Each row below holds a small network's activations on one input, seen along a few directions.
In each table, some parts of the input vary, and every possible input appears once, in random order.
Descriptions start from the smaller parts, as in this example, which fits no table here: line(4) and (point or ring(9) or (values(2) and ring(8))).
Shared parts are said once, and a part with two or three values counts as separate values.
In the rows, zero is written as 128.

Other details of the inputs shift rows strongly along two fixed directions, in all tables alike. That doesn't count.

A family of inputs:
row 1: [156 142  44 136 151 135 156  98 120 186 166 184 162]
row 2: [144 132 163 145 117 155  67 175 141  46  93 103  90]
row 3: [162 125 108 146  80 173  97  35 175  92 173 157 107]
row 4: [ 84 117 166 127  88 125 113 148 153  82  83  91  67]
row 5: [119 137 167 125 106 115  77 136 129  41  81 104  89]
row 6: [ 76 130 157  88 160 111 173 179 104 174  97  76 145]
row 7: [ 77 136 136 151  89 167 104 132 150  70  81 106  80]
row 8: [125 141 122 100 167 102 174 178  86 161  95  92 143]
row 9: [110 128 171 130 105 133  75 121 140  48  81  93  99]
row 10: [118 125 175 122 167  99 158 166  96 179 128  99 156]
row 11: [161 133  47 125 149 134 168  76 134 183 174 146 175]
row 12: [127 114  79 142  67 174  93  69 178 106 155 198  97]
row 13: [155 127  56 109 153 120 161  86 132 184 180 158 177]
row 14: [135 147 153 114 168 109 156 161  81 158 116  89 160]
row 15: [103 126 118 134 171  93 165 161 105 156 104  82 168]
row 16: [ 90 133 156 114  92 151 118 134 147  82  82  83  64]
row 17: [156 108 127 146  73 150  91  55 179 113 182 176  93]
row 18: [127 121 142 100  96 116 107 150 132  59  75 120  67]
row 19: [152 110 117 132  74 161  81  47 173  87 169 166 106]
row 20: [128 129 163 150 113 105  83 134 134  54  90 110  93]
row 21: [ 98 139 118 143 173  90 162 184  98 158 102 122 157]
row 22: [108 134 162 144 173  96 148 163  99 146 103  71 180]
row 23: [ 82 120 156 118  90 148  99 163 134  87  71 139  63]
row 24: [ 62 129 136 152 162 115 164 185 102 165 104  94 160]
row 25: [173 130  93 149  91 162  91  35 168  86 164 160 114]
row 26: [161 133 104 120 140 152 168  70 131 203 211 156 172]
row 27: [133 131 159 126 171  85 151 170  91 162 120 103 162]
row 28: [177 133 101 114 140 142 165  81 121 200 200 167 166]
row 29: [197 110  82 150 161 124 135 134 130 183 205 186 185]
row 30: [169 108 126 115  73 153  89  62 162 102 171 188  87]
row 31: [191 117  84 126 164 138 134 132 120 176 202 186 187]
row 32: [111 127 144 115 163  77 169 196  96 142  88  94 135]
row 33: [124 159 150 124 176 105 150 164  83 141 105  76 165]
row 34: [ 98 130 177 102 162 118 154 154 100 176 131  87 165]
row 35: [ 94 140 140 129 110 124  92 161 136  57  60 126  79]
row 36: [140 105  87 151  61 154  98  88 176 114 157 223  69]
row 37: [ 98 129 171 141 168 105 156 163 105 163 118  69 182]
row 38: [148 129  60 124 133 156 167 104 122 215 184 203 148]
row 39: [125 127 177 114  98 120  81 140 125  54  88 111  79]
Description of these inputs: values(3) and (point or (values(2) and ring(6))).
Changing only the values(3) part turns row 4 into row 6. The same change can be made to row 21. Which row results?
> row 35
Which other rows does row 16 become when the ring(6) part takes its other values? List them by row number.
> row 1, row 7, row 8, row 11, row 38
Which other rows does row 12 become when the values(3) part takes its other values? List them by row number.
> row 7, row 24
Which other rows does row 33 become when the values(2) part takes its other values? List them by row number.
> row 1

A family of inputs:
row 40: [105 121 144 144 106 131 109 127 143 100 110 120 101]
row 41: [110 131 129 122 110 144 121 130 136 104  99 122 101]
row 42: [ 79 145 148 111 178 118 177 184  91 174  94  73 165]
row 43: [115 120 145 131 114 133 109 152 134 104 107 132  99]
row 44: [163 122  71 128 126 119 136  98 133 154 165 182 139]
row 45: [147 134 148 146 131 136  93 106 137  84 133 105 139]
row 46: [105 120 148 138 104 141 112 132 144 106 114 120  99]
row 47: [107 129 134 139 107 124 118 118 144  95 106 115 104]
row 48: [114 121 142 138 114 126 111 139 135 100 102 128 102]
row 49: [ 99 135 137 129 109 147 122 119 138 105 102 111  98]
row 50: [159 120  74 128 126 119 138  96 138 154 165 177 142]
row 51: [145 121 169 119 113 131 106 104 136 103 141 117 117]
row 52: [102 131 141 130 103 149 121 125 142 108 111 119  95]
row 53: [158 120  83 135 126 125 133 105 131 157 170 189 137]
row 54: [ 95 145 138 111 190  94 181 201  71 176  88  76 170]
row 55: [128 126 106 119 178 112 189 159  96 224 162 138 198]
row 56: [157 121 163 118 119 123 108 116 131 106 138 125 113]
row 57: [192 126  99 143 141 132 115  89 135 137 182 152 165]
row 58: [109 122 144 139 113 130 108 133 142  99 109 126 101]
row 59: [150 124  83 122 120 144 139 104 137 164 172 183 133]
row 60: [107 129 127 128 113 132 120 125 139  99 103 112 103]
row 61: [117 125 130 133 111 119 115 131 138  94  99 123 103]
row 62: [159 116  85 130 121 135 131 111 133 163 174 189 134]
row 63: [112 135 127 119 114 137 113 141 129 102  98 129  97]
row 64: [171 121 130 118 114 132 125  60 139 156 196 153 152]
row 65: [121 127 108 119 181 114 189 156 100 228 166 133 199]
row 66: [113 126 130 133 112 123 113 125 143  98 105 119 105]
row 67: [196 135  95 144 143 128 114  92 136 133 182 162 161]
row 68: [173 130 105 146 131 141 117  66 139 138 186 140 179]
row 69: [ 85 139 156 114 169 117 170 197  88 168  92  82 155]
row 70: [115 128 124 128 113 130 122 129 134  99 100 117 102]
row 71: [110 133 136 123 111 137 115 151 127 103 101 132  95]
row 72: [142 125  76 133 118 138 151  78 142 158 169 156 139]
row 73: [156 132 147 147 132 134  99 115 134  84 125 109 136]
row 74: [161 123 158 115 120 120 109 124 130 110 136 125 115]
row 75: [ 87 144 147 108 175 115 163 192  87 162  88  83 153]
row 76: [121 135 188 104 176  96 162 175  86 169 118  71 179]
row 77: [115 124 141 136 118 122 110 146 131 100 105 132 102]
row 78: [117 129 123 125 115 127 117 134 132  97 103 123 101]
row 79: [102 130 142 127 107 146 117 135 141 105 108 121  95]
Changing only one part turns row 59 into row 52. The same change can be made to row 57. Which row results?
> row 68
What do these inputs look like to the network?
> line(5) and (values(2) or ring(6))
List by row number the other rows that have the line(5) part in common with row 44.
> row 53, row 54, row 62, row 63, row 67, row 71, row 74
Which other rows does row 43 become when the ring(6) part takes its other values? List them by row number.
> row 50, row 59, row 75, row 77, row 78
Which other rows does row 76 become when the line(5) part takes its other values? List them by row number.
> row 51, row 56, row 64, row 74
Which other rows does row 73 become when the values(2) part takes its other values? List them by row number.
> row 76

A family of inputs:
row 80: [161 130  81 128 157 121 156 115 115 182 170 156 178]
row 81: [126 118  99 123 125 127 141 142 128 154 136 167 121]
row 82: [121 128  73 126 125 129 154 116 131 157 134 160 125]
row 83: [125 114  99 132  39 166  78  62 187  52 123 178  32]
row 84: [142 125 121 133 123 141 132  97 139 147 161 138 142]
row 85: [126 114  93 134  42 165  78  67 187  49 116 178  33]
row 86: [ 71 138 195 128 156 118 139 184 101 123  75  48 142]
row 87: [138 127 104 138 131 136 138  98 136 155 163 148 151]
row 88: [ 97 141 203 115 164 108 138 186  92 125  83  53 146]
row 89: [149 129  86 138 136 132 137 107 133 151 158 153 150]
row 90: [133 110 112 131  70 151  92 106 164  89 132 185  60]
row 91: [173 114 135 135  81 141  73  71 166  66 152 156  88]
row 92: [167 131 103 119 159 120 158 108 111 192 183 149 184]
row 93: [ 65 122 208 125  78 139  75 183 143  29  37  88  27]
row 94: [110 132 183 136  92 132  60 153 144   9  53  89  53]
row 95: [146 127 106 134 128 139 136  99 136 151 162 146 145]
row 96: [178 129 101 123 165 108 154 108 112 185 184 148 192]
row 97: [104 143 179 119 169 103 140 191  91 124  81  66 149]
row 98: [138 129  91 143 133 130 133 107 135 144 149 149 149]
row 99: [ 48 141 182 105 151 114 162 197  95 137  55  49 122]
row 100: [160 114 120 142  50 163  60  58 183  42 142 171  55]
row 101: [157 125 114 124 129 136 137  92 131 160 174 150 152]
row 102: [ 75 134 151 121 166 100 157 225  87 146  65  95 130]
row 103: [159 130  88 123 162 122 163 115 113 194 177 154 184]
row 104: [ 87 141 170 129 163 112 143 191  99 125  76  60 146]
row 105: [138 130  90 134 156 126 158 113 120 184 167 145 181]
row 106: [112 137 204 117 168  99 140 178  91 131  97  52 158]
row 107: [179 129  94 127 165 107 151 113 112 180 179 152 188]
Changing only one part turns row 86 into row 98. The same change can be made to row 106. Which row results?
> row 107
What do these inputs look like to the network?
> line(4) and (values(2) or line(5))
Which other rows does row 83 become when the values(2) part takes its other values? List them by row number.
> row 90
Which other rows does row 94 become when the line(4) part takes its other values? List them by row number.
> row 88, row 92, row 97

A family of inputs:
row 108: [172 118  91 124  97 138 108  69 156 116 166 182 110]
row 109: [129 120 149 130  84 136  89  97 156  64 112 123  79]
row 110: [111 128 159 132 117 125 113 128 134  97 105 101 110]
row 111: [165 121  84 146  99 153 108  66 163 117 171 176 119]
row 112: [162 130  81 131 117 146 127  71 146 140 172 165 139]
row 113: [ 95 136 159 138 157 103 138 172 107 124  88  76 144]
row 114: [146 139  94 125 165 132 165 112 112 195 172 138 188]
row 115: [113 127 162 127 126 117 124 137 126 113 111  99 121]
row 116: [121 133 134 131 149 113 135 164 111 123 101 105 135]
row 117: [135 129 133 132  87 146  80 115 150  50 100 132  70]
row 118: [139 115 152 133  81 137  80 109 155  68 122 144  74]
row 119: [172 112  88 147  99 138 100  82 158 115 171 194 116]
row 120: [ 75 122 135 127 102 137 125 157 134 109  84 132  77]
row 121: [ 59 136 127 109 153 108 177 195  97 163  73  94 131]
row 122: [153 126 104 122 147 116 150 114 117 178 167 154 164]
row 123: [126 118 162 138  80 142  82 103 158  64 116 126  78]
row 124: [103 132 170 127 141 121 134 150 113 129 106  88 140]
row 125: [131 117  57 126  81 157 131  81 163 134 151 197  82]
row 126: [145 121 145 130  84 147  84 106 155  68 120 141  73]
row 127: [117 130 156 128 110 144 109 123 137  94 110 104 107]
row 128: [127 126 131 135 120 118 107 140 132  86  99 122 103]
row 129: [134 130 138 130  97 148  88 125 143  69 107 132  87]
row 130: [146 131 113 118 163 123 172 118 110 203 175 129 186]
row 131: [147 135  97 122 175 106 169 137  98 201 162 144 191]
row 132: [173 121  80 139 114 141 115  91 148 131 169 184 128]
row 133: [131 120 139 147  90 128  77 123 155  51  99 138  72]
row 134: [ 92 142 164 129 157 111 139 169 105 125  90  73 145]
row 135: [166 124  83 126 116 133 119  86 141 129 159 176 130]
row 136: [ 41 139 163 115 165 117 175 228  87 161  56  71 132]
row 137: [110 130 142 139 118 121 108 134 136  82  93 101 105]
row 138: [113 125 168 126 129 130 124 142 126 117 115  96 125]
row 139: [142 134  92 129 173 115 177 128 106 199 162 127 194]
row 140: [151 134 103 111 168 116 171 129 103 197 163 136 181]
row 141: [112 134 159 128 137 121 117 164 113 108  97 105 125]
row 142: [ 70 127 131 125 116 122 139 169 126 122  79 119  88]
row 143: [153 128 109 117 168 102 171 130 105 204 172 145 182]
row 144: [151 133  84 125 149 124 157  95 121 176 169 148 174]
row 145: [119 131 155 122 129 125 129 133 125 116 112  96 123]
row 146: [160 127  98 129 138 137 131 113 129 155 168 166 150]
row 147: [ 92 141 171 128 158 125 136 174 105 125  93  71 146]
row 148: [142 123 142 124  95 135  96 114 147  78 118 133  83]
row 149: [126 127 149 119 128 115 123 141 123 112 110 113 114]
row 150: [116 130 168 117 153 115 139 172 106 141 114  96 140]
row 151: [172 122  93 125 108 147 120  82 145 139 176 178 127]
row 152: [103 139 162 117 150 120 143 155 108 131 100  75 143]
row 153: [119 128 162 121 130 130 118 156 121 113 110 107 120]
row 154: [140 128 103 138 164 115 163 124 113 194 168 140 191]
row 155: [104 132 172 126 133 132 123 150 120 114 104  86 127]
row 156: [132 117 141 144  90 143  75 131 155  55 108 139  76]
row 157: [137 133 109 115 166 113 172 119 108 195 161 125 187]
row 158: [159 119  93 146 113 146 115  83 154 133 173 171 137]
row 159: [ 48 145 151 110 175 116 183 225  82 176  62  73 141]
row 160: [153 128  98 137 127 138 134  86 134 158 173 160 156]
row 161: [162 119 105 127 123 131 129  95 134 156 174 171 143]
What do these inputs look like to the network?
> ring(6) and (point or (values(2) and line(4)))
Changing only the ring(6) part turns row 138 into row 130. The same change can be made to row 150. Which row results?
> row 126
Changing only the ring(6) part turns row 139 into row 137. The same change can be made to row 145. Which row results?
> row 109
Which other rows does row 148 become when the values(2) part takes its other values? List them by row number.
> row 145
Which other rows does row 111 become when the values(2) part takes its other values? List them by row number.
> row 132
Which other rows does row 147 become when the ring(6) part takes its other values? List them by row number.
> row 112, row 114, row 134, row 144, row 160
